Each row below holds a small network's activations on one record, seen along a few directions.
Each row is followed by the record's values for the fields GEVU, LURO, VOPU, NEBA, ZIF.
Not every record has every field; a missing one is written absent.
The largest differences between rows may come from other fields.
In the rows, 500 means zero.
Strong random noise was added to every row along 3 fixed directions; ignore it. To show where, here is one row again and again, with new noise each time:
[712 541 401 577 365 420  54 278 827 435 522 444 511 425 447 298 576 494
 441]
[860 494 604 615 411 578 424 269 568 678 336 637 362 494 454 399 364 401
 702]
[898 491 512 621 403 456 558 247 519 622 407 545 410 619 516 377 377 519
 752]
[745 439 596 424 456 633 482 411 340 700 339 731 393 431 416 456 409 506
 718]
[603 403 425 224 475 517 503 536 178 573 480 665 528 447 428 454 552 750
 671]

[342 575 471 577 486 508  74 589 650 345 485 435 474 257 534 474 529 347
 428]
<GEVU:gof LURO:fuvub VOPU:goval NEBA:nuv ZIF:absent>
[395 514 513 462 560 618 377 441 554 518 509 620 520 370 400 485 562 495
 370]
<GEVU:gof LURO:fisis VOPU:toko NEBA:rufot ZIF:absent>
[554 403 810 537 587 753 622 490 358 790 328 752 343 334 402 629 273 324
 677]
<GEVU:rul LURO:lozar VOPU:toko NEBA:rufot ZIF:absent>
[631 640 466 569 461 392 449 392 525 453 567 425 547 569 552 330 487 590
 549]
<GEVU:gof LURO:fuvub VOPU:goval NEBA:rufot ZIF:absent>
[395 482 461 379 596 643 585 523 376 548 521 591 538 493 380 678 504 547
 443]
<GEVU:gof LURO:fisis VOPU:toko NEBA:nuv ZIF:absent>
[692 475 694 839 488 501 841 408 539 640 355 526 294 564 609 599 234 357
 745]
<GEVU:rul LURO:rodor VOPU:toko NEBA:rufot ZIF:absent>
[487 459 525 394 571 496 525 470 489 640 455 668 631 532 343 574 540 503
 385]
<GEVU:rul LURO:vilan VOPU:goval NEBA:rufot ZIF:absent>
[565 532 699 665 446 657 178 322 814 617 316 505 335 271 480 434 382 219
 467]
<GEVU:nasi LURO:lozar VOPU:goval NEBA:rufot ZIF:bazit>
[409 482 447 393 498 440 564 535 428 556 605 501 583 517 363 566 613 600
 424]
<GEVU:rul LURO:vilan VOPU:toko NEBA:nuv ZIF:absent>
[539 420 402 365 527 437 559 438 364 514 535 494 578 552 407 435 524 643
 612]
<GEVU:gof LURO:lozar VOPU:goval NEBA:nuv ZIF:absent>
[572 521 509 482 535 612 679 451 351 565 428 580 512 500 530 533 425 521
 578]
<GEVU:gof LURO:fisis VOPU:goval NEBA:rufot ZIF:absent>
[504 582 555 767 501 485 582 530 498 478 537 371 414 476 700 533 336 341
 657]
<GEVU:rul LURO:fuvub VOPU:toko NEBA:nuv ZIF:absent>
[401 413 443 222 449 567 223 653 326 504 519 611 624 365 394 478 631 643
 398]
<GEVU:nasi LURO:lozar VOPU:goval NEBA:nuv ZIF:bazit>
[768 409 505 400 419 431 694 374 271 617 444 628 415 608 612 373 416 609
 773]
<GEVU:nasi LURO:lozar VOPU:goval NEBA:rufot ZIF:bazit>
[758 498 534 613 319 502 260 451 595 534 460 528 407 419 543 358 491 340
 617]
<GEVU:rul LURO:lozar VOPU:goval NEBA:nuv ZIF:absent>
[382 444 537 208 543 738 527 704 174 536 418 762 488 237 457 533 505 580
 568]
<GEVU:gof LURO:fisis VOPU:goval NEBA:rufot ZIF:absent>
[747 466 614 533 555 570 641 294 473 690 337 646 519 637 429 618 365 387
 634]
<GEVU:gof LURO:lozar VOPU:goval NEBA:rufot ZIF:absent>
[542 462 446 590 529 419 696 522 487 481 526 441 528 734 595 471 417 519
 506]
<GEVU:nasi LURO:lekez VOPU:toko NEBA:nuv ZIF:zenov>
[299 494 516 357 518 571 301 735 439 451 523 567 591 289 426 558 657 470
 293]
<GEVU:rul LURO:lekez VOPU:goval NEBA:nuv ZIF:absent>
[421 591 219 367 467 234 337 573 417 214 712 333 651 484 698 339 668 750
 537]
<GEVU:gof LURO:fuvub VOPU:goval NEBA:rufot ZIF:absent>
[637 544 579 683 571 466 509 437 724 513 435 333 415 594 513 525 441 364
 575]
<GEVU:gof LURO:fuvub VOPU:toko NEBA:nuv ZIF:absent>
[542 459 345 272 516 506 763 573 232 590 540 605 594 558 519 518 484 685
 639]
<GEVU:rul LURO:fisis VOPU:goval NEBA:nuv ZIF:absent>
[496 539 574 553 505 577 341 468 606 422 524 510 406 326 427 480 537 363
 384]
<GEVU:gof LURO:fisis VOPU:toko NEBA:nuv ZIF:absent>
[450 454 394 305 566 442 621 523 372 398 626 464 684 638 467 619 630 731
 500]
<GEVU:gof LURO:lozar VOPU:toko NEBA:rufot ZIF:absent>
[530 444 582 311 463 673 179 450 424 627 458 779 428 245 363 436 606 467
 499]
<GEVU:gof LURO:lozar VOPU:toko NEBA:rufot ZIF:absent>
[553 514 765 575 456 748  77 356 788 628 284 630 332 192 345 454 392 156
 413]
<GEVU:nasi LURO:lozar VOPU:goval NEBA:rufot ZIF:bazit>
[477 511 348 399 527 412 582 685 369 361 559 333 438 517 708 440 557 621
 617]
<GEVU:nasi LURO:fuvub VOPU:goval NEBA:nuv ZIF:zenov>
[443 598 746 712 627 537 857 472 452 629 360 511 418 617 484 724 224 330
 617]
<GEVU:gof LURO:fuvub VOPU:toko NEBA:rufot ZIF:absent>
[520 531 479 518 457 557 522 487 553 522 581 464 446 451 538 541 454 435
 482]
<GEVU:rul LURO:fisis VOPU:toko NEBA:nuv ZIF:absent>
[ 72 417 460 263 615 566 596 716 312 404 554 469 583 455 384 742 596 599
 340]
<GEVU:nasi LURO:rodor VOPU:toko NEBA:nuv ZIF:zenov>
[553 688 670 820 502 443 529 400 798 400 495 314 425 588 546 488 382 254
 533]
<GEVU:gof LURO:fuvub VOPU:toko NEBA:rufot ZIF:absent>
[405 501 448 493 487 390 410 479 597 436 572 355 603 530 410 453 577 505
 280]
<GEVU:nasi LURO:vilan VOPU:goval NEBA:nuv ZIF:zenov>
[512 459 391 392 441 446 766 493 301 509 609 477 465 638 593 482 452 700
 624]
<GEVU:nasi LURO:fisis VOPU:toko NEBA:nuv ZIF:bazit>
[648 587 269 700 467 231 450 274 844 286 660 236 629 662 555 288 562 547
 368]
<GEVU:gof LURO:fisis VOPU:goval NEBA:nuv ZIF:absent>
[494 520 440 548 509 583 483 465 573 425 533 505 467 498 481 526 469 491
 507]
<GEVU:gof LURO:fisis VOPU:toko NEBA:nuv ZIF:absent>
[554 448 701 485 491 749 602 703 317 682 332 715 330 340 504 572 373 409
 617]
<GEVU:rul LURO:lekez VOPU:toko NEBA:nuv ZIF:absent>
[616 480 567 544 506 463 626 476 490 443 474 390 494 582 629 514 411 484
 558]
<GEVU:nasi LURO:lozar VOPU:goval NEBA:nuv ZIF:bazit>
[307 477 593 534 520 635 429 551 644 553 497 546 463 385 427 575 496 251
 386]
<GEVU:rul LURO:rodor VOPU:toko NEBA:nuv ZIF:absent>
[286 413 690 218 578 771 322 701 383 558 441 691 490 282 378 701 504 428
 363]
<GEVU:nasi LURO:lozar VOPU:toko NEBA:rufot ZIF:bazit>
[508 532 633 578 485 637 369 577 492 548 350 590 325 394 581 510 328 279
 629]
<GEVU:nasi LURO:fuvub VOPU:goval NEBA:nuv ZIF:bazit>
[712 528 466 576 416 497 200 280 688 558 462 569 557 541 415 330 584 374
 445]
<GEVU:gof LURO:lozar VOPU:goval NEBA:nuv ZIF:absent>
[648 448 399 526 387 388 513 506 404 460 605 478 516 581 595 432 554 595
 681]
<GEVU:rul LURO:lozar VOPU:toko NEBA:nuv ZIF:absent>
[711 501 318 566 471 304 798 242 435 609 501 491 633 901 446 483 510 657
 590]
<GEVU:gof LURO:vilan VOPU:goval NEBA:nuv ZIF:absent>
[352 438 375 200 509 560 495 674 289 477 521 599 562 511 447 514 624 684
 424]
<GEVU:nasi LURO:lekez VOPU:toko NEBA:nuv ZIF:zenov>
[335 626 451 603 446 378 314 606 517 270 577 312 470 325 664 359 532 453
 513]
<GEVU:gof LURO:fuvub VOPU:goval NEBA:nuv ZIF:absent>
[423 457 290 267 512 404 739 672 131 393 582 474 654 633 495 535 669 836
 533]
<GEVU:gof LURO:lekez VOPU:goval NEBA:nuv ZIF:absent>
[712 453 534 630 525 379 804 292 391 535 523 438 416 657 550 497 394 485
 720]
<GEVU:gof LURO:lozar VOPU:toko NEBA:nuv ZIF:absent>

Here are new rows. What are their fields?
[436 454 432 509 498 332 622 589 393 405 576 370 544 470 571 458 549 577
 490]
<GEVU:rul LURO:rodor VOPU:goval NEBA:nuv ZIF:absent>
[586 508 726 592 546 778 471 481 511 691 249 730 404 439 333 612 427 245
 453]
<GEVU:gof LURO:lekez VOPU:goval NEBA:nuv ZIF:absent>
[440 460 307 377 501 349 423 526 489 487 573 513 704 572 427 525 608 693
 339]
<GEVU:rul LURO:vilan VOPU:goval NEBA:nuv ZIF:absent>
[582 612 605 581 453 552 326 412 639 556 422 460 376 397 543 334 428 471
 564]
<GEVU:nasi LURO:fuvub VOPU:goval NEBA:rufot ZIF:bazit>
[383 424 611 379 587 662 586 613 359 588 503 567 566 469 465 647 479 535
 502]
<GEVU:rul LURO:lozar VOPU:toko NEBA:rufot ZIF:absent>
[523 447 641 607 611 639 925 470 347 687 295 569 467 637 407 722 318 357
 636]
<GEVU:gof LURO:rodor VOPU:goval NEBA:nuv ZIF:absent>
[539 506 546 527 481 572 642 516 426 560 405 629 451 576 498 569 478 545
 628]
<GEVU:gof LURO:lekez VOPU:toko NEBA:rufot ZIF:absent>
[523 477 398 405 446 440 615 542 416 434 616 430 477 662 520 460 569 613
 518]
<GEVU:nasi LURO:lekez VOPU:toko NEBA:nuv ZIF:zenov>
[707 502 686 745 489 527 711 306 579 659 243 586 357 554 492 527 331 306
 663]
<GEVU:gof LURO:rodor VOPU:goval NEBA:rufot ZIF:absent>
[152 407 519 306 584 653 397 744 410 456 449 495 559 348 366 657 532 498
 305]
<GEVU:nasi LURO:rodor VOPU:goval NEBA:nuv ZIF:zenov>
[559 515 536 629 495 542 305 334 754 455 496 473 523 492 499 545 494 369
 471]
<GEVU:gof LURO:lozar VOPU:toko NEBA:rufot ZIF:absent>
[581 435 457 537 524 367 735 396 358 438 579 408 468 597 577 481 463 582
 701]
<GEVU:gof LURO:lozar VOPU:toko NEBA:nuv ZIF:absent>
[366 531 466 454 407 519  79 446 776 419 513 371 622 424 476 421 633 483
 292]
<GEVU:nasi LURO:lozar VOPU:goval NEBA:rufot ZIF:bazit>
[435 529 521 486 421 640 145 609 731 498 503 631 475 289 434 470 596 449
 373]
<GEVU:rul LURO:lekez VOPU:toko NEBA:rufot ZIF:absent>
[525 482 489 507 528 457 303 357 724 456 493 472 638 560 444 559 491 458
 335]
<GEVU:nasi LURO:lozar VOPU:goval NEBA:rufot ZIF:bazit>
[370 526 403 597 557 349 583 374 728 378 599 348 667 665 469 563 610 513
 373]
<GEVU:gof LURO:rodor VOPU:toko NEBA:rufot ZIF:absent>
[651 433 497 331 376 560 356 579 306 642 452 671 448 319 562 323 566 668
 682]
<GEVU:rul LURO:lozar VOPU:goval NEBA:rufot ZIF:absent>
[480 533 137 374 399 213 482 589 536 245 739 284 751 624 594 394 732 904
 430]
<GEVU:rul LURO:lekez VOPU:goval NEBA:rufot ZIF:absent>
[337 509 538 423 622 678 191 470 696 524 506 657 525 303 232 592 585 341
 214]
<GEVU:gof LURO:fisis VOPU:toko NEBA:nuv ZIF:absent>
[412 452 561 355 459 705 306 653 417 524 408 680 375 231 448 486 398 448
 490]
<GEVU:nasi LURO:fisis VOPU:goval NEBA:nuv ZIF:bazit>
[466 501 491 487 460 563 422 513 538 466 524 498 433 525 493 436 564 501
 441]
<GEVU:nasi LURO:lekez VOPU:toko NEBA:nuv ZIF:zenov>
[618 573 276 642 444 306 537 330 642 331 612 262 619 639 597 404 516 690
 457]
<GEVU:gof LURO:fisis VOPU:goval NEBA:rufot ZIF:absent>
[516 450 430 470 544 398 561 378 481 467 588 440 568 582 457 507 516 645
 555]
<GEVU:gof LURO:lozar VOPU:toko NEBA:rufot ZIF:absent>
